Here are a small network's activations along a few directions, averaged over the inputs that share one value of a field.
Values that are neighbours, or in one group, have similar rows; names and order tell nothing.
(in the rows, 500 means zero)
Strong random noise was added to every row along 2 fixed directions; ignore it. To show where, here is one row again and again, with new noise each time:
[395 462 412 453 469 513 555 494 305 524 428 520 528 455 511]
[442 569 624 558 442 518 421 433 682 666 581 386 524 734 598]
[399 521 509 508 448 489 505 504 479 585 486 476 525 561 518]
[410 568 594 554 433 480 455 496 630 641 541 430 523 664 539]


Values of Y:
y8: [620 542 587 521 555 508 547 602 595 484 483 515 416 408 477]
y6: [382 549 629 463 678 598 354 282 702 450 719 350 500 694 780]
y2: [411 485 404 393 588 554 463 450 405 504 498 492 486 442 585]
y1: [462 473 557 538 466 623 468 411 561 510 544 482 580 539 509]
y10: [887 256 241 342 499 683 602 234  52 406 335 467 491 457 658]
y3: [649 490 499 628 381 506 338 510 635 691 509 452 642 627 392]
y9: [623 587 496 550 413 330 558 700 655 418 447 615 472 424 335]
y4: [600 452 451 448 620 534 541 427 365 356 544 479 389 427 545]
y7: [360 515 506 440 641 333 669 713 489 240 494 593 350 323 387]
y5: [532 470 545 564 442 563 392 382 535 597 545 545 587 511 484]
The values of Y form a 2 by 5 grid.
What is the length, in steps, of the shortest route from y5 to y2?
Answer: 2
A value of Y combines one of 2 hidden first parts with one of 5 second parts; all combinations occur once.
y3 and y5 share the first part; y3 and y10 share the second. Which value has the first part of y10 and the second part of y5?
Answer: y9
y4 and y8 share the first part; y4 and y2 share the second. Which value has the first part of y2 and the second part of y8?
Answer: y1

Values of S:
s3: [154 645 496 464 556 134 739 828 587 238 492 548 341 240 298]
s7: [466 462 437 431 556 545 518 424 375 449 503 575 540 469 516]
s6: [592 398 301 447 467 512 484 532 167 453 346 633 639 298 473]
s1: [619 446 578 411 645 706 409 119 481 476 673 301 419 684 759]
s4: [745 512 526 616 282 533 533 483 626 782 418 535 557 613 429]
s9: [349 511 451 587 326 373 577 851 592 566 383 611 503 371 251]
s8: [343 641 740 527 641 622 403 441 903 553 749 387 452 817 720]
s10: [644 471 477 424 572 600 440 406 380 458 458 457 487 590 628]
s2: [785 275 259 466 469 597 551 285  16 514 336 486 562 338 501]
s5: [304 533 569 526 529 431 429 592 572 409 551 533 506 409 431]
The values of S form a line.
Which values are neighbours of s9? Give them in the order they are listed.
Answer: s6, s10
Which values are neighbours of s3? Give them in the order they are listed.
Answer: s8
Which values are neighbours of s1? Give them in the order they are listed.
Answer: s7, s5
